Each row below holds a small network's activations on one input, seen along a few directions.
In each table, some parts of the input vary, and every possible input appears once, in random order.
Descriptions start from the smaller parts, as in this example, which fits no table here: line(6) and (point or line(9) or (values(3) and ring(8))).
Shared parts are said once, and a part with two or three values counts as separate values.
In the rows, zero is written as 128.

Other details of the inputs shift rows strongly along two fixed directions, in all tables alike. That doesn't count.
To show where, the next rows are all for the same input, with only those details redrawn:
[127 130 120 127 117 151 124  61 123  93  86  82 123 139 140]
[153 158 100 103 141  97 140 153 112 150 140 133 175 105 140]
[ 64  61 164 192 117 137  96 146 170 129 158 101  58 118 117]

Table:
R1: [165 163 132  85 159 120 142 153 122 144 140 175 172 137 107]
R2: [167 168 124  87 162 118 138 152 118 139 144 177 163 134 106]
R3: [ 61  66 165 199 111 128 103 143 169 130 159 100  55 121 121]
R4: [ 67  52 170 200 101 128 103 142 168 129 152 112  63 116 126]
R5: [132 127 114 122 108 161 114  64 117  98  81  99 114 141 136]
R6: [140 146 144 116 136 173 121  67 126  76  88 125 110 166 109]
R7: [162 144 102 101 130 109 139 156 108 151 137 144 178 103 146]
R8: [152 162  90 103 136 110 146 157 108 153 145 135 168 110 140]
R9: [139 145 152 118 133 177 125  76 132  78  77 124 116 167 120]
R10: [133 116 126 129 107 150 123  60 122  92  79  94 130 135 145]
R11: [159 150  95 110 121 100 155 153 107 153 139 146 170 108 148]
R12: [142 160 114  82 134  88 157 149 121 140 141 154 168 113 133]
R13: [ 91  90 141 172 126  74 111 234 155 189 203 168 103  87 116]
R14: [127 130 120 127 117 151 124  61 123  93  86  82 123 139 140]
R15: [136 137 149 110 143 170 125  61 115  86  91 125 108 175 112]
R16: [162 157 141  87 157 120 149 164 113 146 133 169 178 149 122]
R17: [162 169 134  92 160 122 145 169 108 139 131 172 166 140 126]
R18: [136 142 147 115 141 172 124  68 113  80  88 123 107 173 115]
R19: [ 67  57 161 190 109 136  86 144 167 132 148 118  53 119 112]
R20: [150 165  96 111 130  90 156 152 110 153 141 134 167 110 141]
R21: [128 130 108 125 104 162 121  63 116  99  82 102 111 144 135]
R22: [ 66  63 150 196  99 140 101 145 162 136 154 119  41 126 115]
R23: [130 123 122 137  96 142 139  58 120  95  81  95 123 139 146]
R24: [127 133 113 134  98 142 131  58 118  99  78 101 111 144 135]
R25: [161 159 135  84 163 119 145 154 108 148 141 173 170 144 114]
R26: [ 95  78 139 168 125  97 118 239 153 188 210 165 110  84 123]
R27: [ 76  65 201 177 129 162 101 155 184 121 151 139  63 155  93]
R28: [ 90  95 133 173 131  87 127 238 154 190 217 153  98  92 120]
R29: [129 131 117 124 116 163 123  65 120  95  91  82 119 141 141]
- Describe the family of inputs behind these rows. => point or (values(2) and ring(5)) or (values(3) and ring(6))
- Which other rows does R7 become when the values(3) part takes its other values? List them by row number. => R5, R29
- Which other rows does R18 become when the values(2) part takes its other values? List them by row number. => R6
- Which other rows does R28 become when the ring(6) part takes its other values? List them by row number. => R3, R8, R14, R20, R29

Table:
R30: [147 144 123 110 145 104 130 173 125 154 152 175 150 112 123]
R31: [150 149  94 123 117 152 125  73 117  99  90  77 149 121 150]
R32: [142 155 112 112 142 113 135 184 115 155 155 167 141 123 118]
R33: [142 136 113 126 110  96 148 175 123 171 145 159 159 107 141]
R34: [138 145 130 113 156 108 145 178 122 153 160 152 162 120 124]
R35: [142 155 135 113 153 100 148 181 128 150 159 150 154 123 126]
R36: [135 143 103 128 141  80 126 174 116 165 148 129 157  94 142]
R37: [146 124 110 125 118  95 143 179 110 158 148 157 157 104 147]
R38: [ 59  58 147 200 111  99 112 207 179 171 201 142  55  99 107]
R39: [152 148 120 102 133 162 135  72 107 104  88 111 135 154 130]
R40: [148 155 115 103 119 153 125  74 113  92  78 127 133 150 124]
R41: [ 61  67 155 192  97 141 102  94 155 109 140  94  38 129 115]
R42: [ 70  71 192 182 118 154 102 110 179  95 128 103  54 146 109]
R43: [145 150 119 113 149 111 137 177 117 157 158 167 143 120 126]
R44: [152 142 126 103 127 149 125  67 116  98  86 114 149 154 128]
R45: [ 72  64 176 183 119 169  96 110 161 109 137 100  50 158 109]
R46: [133 139 105  99 117 141 134  67 117 101  92  78 150 126 155]
R47: [144 144 133 104 133 149 135  69 119  91  83 112 154 147 130]
R48: [155 142 124  99 128 155 128  68 115 100  82 118 141 146 127]
- Describe the family of inputs behind these rows. => values(3) or line(4) or (values(2) and line(6))
- Start at R37 and move only the line(4) part, one step at a time. The first step leads to R33. Which rows follow, in order? => R38, R41

Table:
R49: [ 67  90 152 182 108 104 120 128 149 132 156 119  53 130 116]
R50: [125 152  99 140 111 145 122  59 124  81  78  78 107 131 139]
R51: [149 145 112 103 127 116 143 181 118 164 162 205 123 125 109]
R52: [135 143 119 138 122  83 165 190 129 159 154 149 158 109 146]
R53: [159 135 136 123 133 104 121 189 132 164 134 198 157 120 114]
R54: [ 96  82 210 163 169 165  89 156 162 109 152 132  85 152  98]
R55: [130 116 106 118 115 155 101  52 127  91  85  65 133 120 143]
R56: [129 131 111 115 136  69 141 163 116 172 167 151 150  98 126]
R57: [ 84  69 132 183 118 153  96 139 139 149 161 103  66 121 123]
R58: [ 90  95 207 167 166 151  95 153 178 116 144 129  83 157  90]
R59: [130 146  95 135 111 168 108  69 118  88  79  69 110 129 145]
R60: [120 126 116 118 113 134 115  43 132  85  80  76 127 117 138]
R61: [116 147 114 128 107 127 124  49 130  79  80  80 113 129 141]
R62: [142 134  86 123 142 113 109 187 124 169 167 125 160  76 141]
R63: [183 212  60  86 130 100 169  91  71 128  95 129 178 135 146]
R64: [138 121 101 115 138  91 127 171 111 177 173 140 156 102 131]
R65: [215 178 104  67 133 138 136 106  77 117  72 177 206 139 141]
R66: [131 117 136 117 124  72 158 174 136 163 155 147 177  95 145]
R67: [ 69  76 177 183  96 107 137 139 169 123 145 115  81 127 135]
R68: [126 142 165  93 162 186 129  67 117  72  90 114 116 186 115]
R69: [140 133 125 120  95 169 130  52 131  89  74 137 112 164 109]
R70: [136 111 123 132 102 175 134  64 121 100  79  75 141 141 161]
R71: [139 151  89 132 135 103 135 189 102 175 167 144 133 110 132]
R72: [139 166 141  90 182 120 147 185 130 150 184 173 132 141  97]
R73: [ 82  75 157 190 101 148 121 160 157 132 144 103  78 127 139]
R74: [140 108 126 116 126  93 144 183 131 168 161 136 184  99 150]
R75: [ 86  65 170 158 111 162 103 150 144 126 139 171  60 146 107]
R76: [189 217 112  50 172 131 165  96 108 109 106 142 204 161 109]
- Describe the family of inputs behind these rows. => (values(2) and ring(5)) or (values(3) and ring(6))
- Which other rows does R73 become when the values(3) part takes its other values? List them by row number. => R59, R71
- Which other rows does R76 become when the values(2) part takes its other values? List them by row number. => R69
- Which other rows does R72 become when the values(2) part takes its other values? List them by row number. => R51

Table:
R77: [ 84  76 185 166 118 155 118  96 165  98 113 112  74 151 116]
R78: [154 158  96 105 108 142 135  48 109  90  48  57 169 141 164]
R79: [172 180  87 111 136  88 141 177 106 146 132 145 191  82 158]
R80: [155 167  70  77 111  88 156 166  96 161 137 171 169  96 148]
R81: [168 163  77 107 118  63 153 152  77 173 134 169 171 105 146]
R82: [ 88  76 175 160 115 157  92  93 164  97 116 115  74 143 109]
R83: [165 155 130  84 121 153 140  35 111  77  54 112 162 160 138]
R84: [177 163 113  87 149 111 161 174 102 160 137 170 192 123 139]
R85: [ 76  88 180 169 118 153 122  99 158  94 121 104  71 156 113]
R86: [155 183 116  87 134 149 142  34 107  79  65  94 142 158 130]
R87: [105  76 164 160 137 115 112 233 154 179 198 177 108 108 114]
R88: [161 174 108  95 128 170 150  46  94  80  70  96 143 174 145]
R89: [162 154  80  89 143  78 153 154 102 155 163 114 200  76 156]
R90: [ 83  83 164 163 123 156  89  92 160  96 118 110  69 142 100]
R91: [163 186 109  85 156  85 161 166 110 148 151 159 183 125 132]
R92: [ 82  91 159 163 130 154  95  92 163  97 121 104  59 142 102]
R93: [ 95 104 150 162 150 111 114 232 150 181 209 159  88 107 106]
R94: [ 99  87 145 162 147 115  96 230 150 178 202 171 101 102  99]
R95: [ 71  71 144 178 107 151 103  88 157 121 127  58  84 124 139]
R96: [165 170  96  91 136 173 128  41  97  84  63 100 141 159 132]
R97: [ 91  82 130 191  71 154 120  90 161 115 117 109  57 137 116]
R98: [105  80 157 159 139 116 100 231 153 179 200 176 106 103 108]
R99: [168 175 108  90 149 109 164 177  95 155 145 162 189 128 136]
- Describe the family of inputs behind these rows. => values(3) or line(4) or (values(2) and ring(8))
- Start at R89 and move only the line(4) part, one step at a time. The first step leads to R95. Which rows follow, in order? => R78, R79
- Which other rows does R99 become when the ring(8) part takes its other values? List them by row number. => R84, R87, R88, R93, R94, R96, R98
